A small network was shown many inputs. Here are its activations along a few directions, one row for each input.
Each table varies a few parts of the input and shows all the possible inputs, shuffled.
A made-up example of a description, with smaller parts first: one of 5 places around a ring, together with either a single point or one of 9 places along a line or (one of 3 separate values, together with one of 6 places along a line).
Shared parts are said once, and a part with two or three values counts as separate values.

Other details of the inputs vary at random and push rows far along two fixed directions, the same in every table; ignore that.

Table:
x1: [-12  26 -20  27   3 -13  24  -6   4 -26   8 -26  -2]
x2: [ 13   8 -16  30  19  32   9  -6 -31  10 -26  13 -13]
x3: [-27  29 -13  17  -3 -12  -3   3   3  -7  17 -14   6]
x4: [  0  11 -14  19  44  19  16   0 -20  13   2  12 -13]
x5: [-12  11  21 -33 -26 -41 -22 -11  33   7  34 -29  30]
x6: [ 15 -21   8  -7   4   7   5 -10   8   4 -15   4 -12]
x7: [ 22 -21  22 -21   9  17 -27   4 -15  17   5  46 -11]
x8: [  3   3   5  -8 -35 -21  -3  -6  23  -2  20 -20  14]
x9: [ -9  18 -30  31  14  26  27   1 -20  -7 -35  -8  -9]
x10: [-14  23 -39  49  34  29  38   1 -24 -14 -40 -10 -22]
x11: [ 33 -42  21 -28 -11  21 -10 -11  -1  19 -27  27 -10]
x12: [-23  37 -32  24 -19 -22  28  16  14 -35  21 -35   5]
x13: [-19  31 -24  27 -13  -4  17   5   1 -17  -2 -26   7]
x14: [ -2   7 -25  20  21  19  33  11 -12 -19 -30  -5 -20]
x15: [ 10  -3  -7  24  27  25  10  -9 -25   1 -22  17 -22]
x16: [ 28 -42  37 -39  25  22 -26  -3  -8  32 -12  45 -15]
x17: [ -4 -50   8 -11 -31 -18 -13   8  22   4   3  -2  30]
x18: [ -4  -6  -2  16  32  30   1   1 -26   9 -27  29 -22]
x19: [-14  33  -9   6   5 -16   0  -8   0  -1   8 -25  16]
x20: [-22   7  23 -32 -41 -35 -24  -3  28  -9  19 -28  25]
x21: [  6 -25  25 -26   2  20 -27  -2 -13  21 -26  32  -5]
x22: [-14  31 -28  22  -4 -28  39   3  20 -28  28 -44   4]
x23: [-10 -12  31 -30 -47 -26 -35   0  26  -7  26   0  10]
x24: [-13 -21 -28  36  27  18   7   8 -17  21 -19   6  18]
x25: [-24  49 -22   9  14 -22  15   0   7   1  29 -42  25]
x26: [  2 -24  27 -25  15  16 -22   9 -13  11  -5  40 -13]
x27: [ 32 -35  37 -44  13  25 -32  -1 -19  30 -19  51  -7]
x28: [ -7 -17  21 -19 -27 -15 -10   1  18 -17   4   1  -3]
x29: [ -6  23 -37  51  46  27  36 -12 -24   5 -25 -15 -18]
x30: [-10  39 -32  25 -15 -26  30   7  14 -35  27 -36   6]
x31: [-13 -12  26 -24 -15 -14 -20  -4  15  -5  -1  -5   3]
x32: [  8 -16  10   2   6   7  -1 -11   0   9   1   9 -12]
x33: [ 10   6   5 -16 -35 -26   2   8  18 -18  18 -15  12]
x34: [ -7   7  19 -18 -41 -38 -25  -7  29 -14  40 -18  17]
x35: [-12  13  18 -28 -25 -40 -23   3  33   1  60 -15  24]
x36: [ 14 -22  33 -52 -33 -35 -14   4  33 -20  14  -8   6]
x37: [ 10   1   3 -16 -36 -25   6   5  24  -8  23 -19  13]
x38: [ 10  13 -15  27  28  29   4  -4 -34  16 -23  18 -10]
x39: [  6  16 -33  43  14  22  25  -4 -19 -12 -15   2 -17]
x40: [ 12 -39  38 -40  20  25 -31   7 -13  21 -22  49 -16]
x41: [-12  -1   7 -16 -26 -27   6  13  22 -30  17 -15   1]
x42: [-13   1  24 -39  -9 -13 -27   8   7   7  12   2  18]
x43: [-14  25 -15  19   1 -15   3  -6   9   3  28 -17   7]
x44: [  6  -2   0 -10 -33 -26   6   5  27 -15  32 -14   4]
x45: [  7 -37  28 -16  -2  21 -20  -2  -9   6 -21  35 -20]
x46: [-24  47 -32  32   5 -15  26 -12   6  -5  13 -52  18]
x47: [  8 -10  13  -5  10   6  -7 -10  -4   0 -15   5  -9]
x48: [ 16   2 -21  22  19  16  32   6 -15 -18 -17   7 -22]
x49: [ 9  3  6 -7 10  8 -8  3 -7 24 11 16  6]
x50: [ 25 -27  24 -17   1  19 -24  -7 -10  33  -9  35  -5]
x51: [ 17  12 -28  18  15  19  34   3 -18 -11 -28  -5 -11]
x52: [  4   6  24 -29 -12 -16 -28   5   5   9  26   6  18]
x53: [ -9  19 -22  34  12  26  12   1 -26   4 -24   0  -8]
x54: [-13  26 -24  33  -1  -7  14  -9   4  -3  21 -24   3]
x55: [-23   0 -40  32 -12 -26  31  20  16 -18  15 -43  36]
x56: [ 38 -49  38 -36  -5  30 -31 -12 -16  24 -36  47 -14]
x57: [-25  34 -11  14  -5 -11  -3   5   0  -1   9 -19  14]
x58: [ 17 -32  25 -16  14  14 -18 -10  -6  23  -4  33 -15]
x59: [ -2  12 -11  13  29  36   0  13 -35  18 -19  27  -8]
x60: [  8   7 -24  22   3  25  27  16 -18 -10 -27   7 -15]
x61: [ 30 -35  24 -16 -10  23 -20  -9  -8  28 -14  32  -8]
x62: [ 38 -58  31 -48 -16  30 -16  11  -9   9 -43  50 -20]
x63: [  1  -7  19 -39 -32 -44  -1   1  43 -18  30 -31  13]
x64: [  9   4 -16  22  23  19  21  -7 -13  -8 -29   0 -18]
x65: [  2  -3  20 -16 -17 -18 -29  -5  10   2  24   8   6]
x66: [ -7  -5  19 -23 -37 -41  -6  -8  41 -15  37 -26  12]
x67: [  0  19 -20   2 -11 -16  28   2  13 -12   8 -33  10]
x68: [ -2 -15  16 -15 -38 -11 -17   3  18 -13   8   7  -2]
x69: [-10  17 -19  23  30  27   4  13 -27   6  -6  21 -12]
x70: [-10   7 -12  22  40  29   7   0 -26   7 -33  12 -18]
x71: [-35   8 -41  47   3 -17  20   6   6  -4  11 -44  38]
x72: [ 11 -19  13 -14 -34 -14 -12  -6  23  -1  20   3   0]
x73: [ 12   7 -19  20  13  22  20  -8 -17  -2 -31   0 -10]
x74: [ 13 -24  21 -16  20  13 -15 -11  -2  23 -13  22 -12]
x75: [ 18 -21  28 -30  25  12 -22   0 -11  15  -8  31 -10]
x76: [ -9  33 -35  52  50  21  28  -6 -34  -1 -17  -1 -18]
x77: [-20  36 -14  18  24 -13   9  -7  -1  -9   6 -28   5]
x78: [ -3   1  26 -28   1 -22 -21   2   9  -2  30   5   7]
x79: [-28 -20  14 -26 -24 -46 -26  16  33   7  44 -19  56]
x80: [ 15   9 -20  28   6  23  18  -3 -19  -2 -24   5 -11]
Each input here is: one of 5 places along a line, together with either a single point or (one of 3 separate values, together with one of 5 places around a ring).
Question: The inputs of x31 and x40 match in every part but the place on the line of 5. If x71 is changed in the same way as x31 into x40, which row does it become?
Answer: x79
Question: The inputs of x37 and x61 match in every part but the place on the line of 5. If x67 is changed in the same way as x37 into x61, which row does it become?
Answer: x46
Question: The inputs of x47 and x64 match in every part but the place on the line of 5. If x45 is changed in the same way as x47 into x64, which row does it become?
Answer: x28
Question: Change only the place on the ring of 5 in x74. List by row number the other rows that result.
Answer: x5, x43, x50, x58

Table:
x81: [  5   8 -19  25  48  33  14 -10 -32  10 -34   9 -19]
x82: [ -9   4   1   8 -21  -8   2   8   5 -17   4  -7   5]
x83: [ 25   2  30 -42 -28 -29 -11  -4  28 -15  38  -1  -7]
x84: [ 20 -33  20 -22   6  22 -28   7 -19  24 -12  42  -7]
x85: [ 27 -31  12  -3  -5  22  -2  -9  -7  18 -23  25  -7]
x86: [-17  35 -14  19   8 -13   7 -10   2   5  16 -28  12]
x87: [-17  17 -21  21  22  -9  11   3  -1   9  17 -15  12]
x88: [ 25 -46  13 -17 -11  24 -13   9  -9  12 -21  42  -6]
x89: [-15  23 -18  16  -3   0  20   7   3 -21 -10 -24  -4]
x90: [-23  17  18 -27 -15 -22 -14   1  13 -11  17 -19   7]
x91: [-11  20 -19  17   0 -16  21  -6  11 -19   0 -36   9]
x92: [  1 -34  17 -30 -32 -31 -16   2  34   3  27  -4  21]
x93: [-11  17 -21  33  31  27   7   3 -29   2 -19  16 -16]
Question: Describe the family of inputs behind these rows.
Answer: either a single point or (one of 2 separate values, together with one of 6 places around a ring)
Question: Start at x93 and move only the place on the ring of 6, one step at a time. The first step leads to x84. Which rows follow, in order?
Answer: x87, x86, x81, x90

Table:
x94: [ 26 -46  17 -14  -9  20 -11  -2  -3  18 -28  28  -5]
x95: [-11  15 -20  27  21   9  12   1 -17  -5 -22  -8  -1]
x96: [ 23 -20  22 -21   2  16 -20  -8  -8  19 -20  28  -9]
x97: [-13   3   4 -17  -4 -19  -6   3  14   2  18 -14  16]
x98: [-11  22 -18  23  13  14  18   0 -13  -1 -20 -11 -10]
x99: [  7   2   6 -17 -16 -17   4   6  15 -16  13  -8   2]
x100: [-10   3   6  -9 -13 -17 -12  10   8 -11  11  -4  15]
x101: [ 24 -43  10  -9 -12  18 -11   4  -3  13 -13  31  -8]
x102: [ 27 -25  20 -19   0  20 -23  -2 -10  17  -9  41 -16]
x103: [  1  21 -19  26  19  14  12  -9 -17   3  -6   4 -10]
x104: [ -3  16   5 -17 -13 -17 -10  -3   9  -1  16 -12  13]
x105: [ -9   6  12  -7  -6 -18  -9  -8  12   1  21 -16  12]
x106: [-12  11 -19  29  21  13  10  -3 -16  -8 -17  -4  -4]
x107: [-11   0   6 -11  -6 -19 -10   5  18   1  25  -7  10]
x108: [  3   6   3 -10 -17 -22   4   3  19 -19  20 -14  -2]
x109: [ -1   2 -27  35   7  12  23  -2  -8  -1 -10  -5  -2]
x110: [  6  15 -20  21  18  10  28  -3  -9 -10 -19 -12 -14]
x111: [  3  15 -21  24  17  10  28  -6  -6 -14 -13 -12 -16]
x112: [-14   1   8  -4 -14 -20 -12  -1  10 -13  14  -7  11]
x113: [ -7   9   9 -13  -7 -19  -6  -1   7   1  21 -15  16]
x114: [-10   9 -20  24  31  15  15  -4  -9   7 -10  -5  -6]
x115: [ 21 -33  26 -15   6  17 -18  -7 -12  20  -8  36 -11]
x116: [ -4  19 -15  26  27  10  15  -4 -16   8 -10 -11  -1]
x117: [ 24 -42  11 -16 -10  19  -7   2  -6  15 -21  27  -2]
x118: [  2   6   4 -18 -16 -21   6   1  16 -17  12 -18   5]
x119: [-13   3   5 -12 -12 -18 -10   5   7 -11   8 -11  16]
x120: [ -5   6  10  -7  -9 -20 -11   2  11   1  29  -9  10]
x121: [ 15 -28  21 -18  -7  21 -16   5  -7  10 -14  35 -22]
x122: [-14  12   6 -15 -19 -14  -3   4  11  -8  10 -15   8]
x123: [ 26 -43  11 -14 -11  20  -9   7  -6  15 -18  33  -3]
x124: [-14   6   4  -2 -14 -22 -12   7  11 -14  19  -9  12]
x125: [ -1   2 -27  34  10  17  22  -4  -7   0 -16  -9  -1]
x126: [  2   2   7 -10 -16 -21   5  -5  18 -17  15 -12  -3]
x127: [-16   3   5  -9  -6 -23  -6  -2  19   0  24 -13  12]
x128: [  1  27 -23  21  18  14  13   3 -17   2  -4   2  -3]
x129: [ 16 -28  22 -24  -7  23 -15   8  -9  11 -18  37 -15]
x130: [  1  14 -16  22  24  15  14   5 -20   7  -3   3  -2]
x131: [ -6  14   8 -10 -12 -18 -12 -11  14  -3  18 -14   9]
x132: [-14   7   9  -8 -20 -15  -5  -1  13  -8  13  -9   0]
x133: [ -6  10 -22  20  29  16  16   9 -14   8  -6   4  -2]
x134: [ -9  12 -20  22  31  13  16   0 -11  10 -15  -7  -3]
x135: [-16  10   9  -9 -19 -15  -6  -4  17  -9  11 -17   3]
Question: Describe the family of inputs behind these rows.
Answer: one of 6 places around a ring, together with either one of 2 separate values or one of 5 places around a ring
Question: The inputs of x102 and x103 match in every part but the place on the ring of 6. If x120 is changed in the same way as x102 into x103, which row does it become?
Answer: x115
Question: The inputs of x98 and x129 match in every part but the place on the ring of 6. If x94 is changed in the same way as x98 into x129, which row does it become?
Answer: x123
Question: Change only the place on the ring of 5 in x114. List by row number the other rows that result.
Answer: x105, x106, x131, x135
Question: List by row number the other rows that have the place on the ring of 6 in common with x117.
Answer: x97, x104, x113, x118, x119, x122

Table:
x136: [ 21 -24  26 -21   9  18 -29   3 -15  25   0  45  -9]
x137: [ -3   1   4  -7 -26 -27  -2   1  23 -17  31 -13   5]
x138: [ -4  37 -21  15  -6 -18  23  -5  12 -12  24 -33   5]
x139: [-12  -1   4  -4 -23 -24 -10  -2  22   6  28 -18  23]
x140: [ 20 -18 -16  15   7  24  11   7 -18   7 -18  22  -6]
x141: [ 14   9 -25  24  40  35  34   0 -26   4 -33   7 -27]
x142: [-20  22 -25  15  -3 -21  21  13  11 -20  11 -34  20]
x143: [ -4 -14  -5   7  16  15   4   3  -7  13 -15   5   1]
x144: [ 29 -37  24 -16   4  16 -20 -13  -6  23 -11  32  -7]
x145: [ 16 -34  28 -28   8   5 -19  -9   1  14 -11  18  -2]
x146: [ -5   5   4  -2  28  12  -5   6 -18  11  -3  16  -5]
x147: [  3 -10  27 -28  -1  10 -34   1  -9  12  -3  32  -7]
x148: [-16 -14  30 -34 -45 -31 -33  -3  31   1  21 -12  23]
x149: [ 13   7  -1   2   2  18  10  -6 -10  -1 -22   7 -18]
x150: [ -6  -7  35 -37 -35 -36 -33 -14  29  -4  19 -14  18]
x151: [  3   8 -25  40  23  35  26   1 -28 -10 -34  12 -30]
x152: [-22  24 -20  16   2 -23  22   6  15 -26  17 -32   3]
x153: [-27  46 -45  45   0  -7  34   8  -6 -25  -1 -41  12]
Question: Describe the family of inputs behind these rows.
Answer: one of 3 separate values, together with either a single point or one of 5 places around a ring
Question: The inputs of x139 and x148 match in every part but the choice among 3 separate values. If x140 is changed in the same way as x139 into x148, which row does it become?
Answer: x153
Question: Change only the place on the ring of 5 in x152. List by row number the other rows that result.
Answer: x141, x142, x143, x145
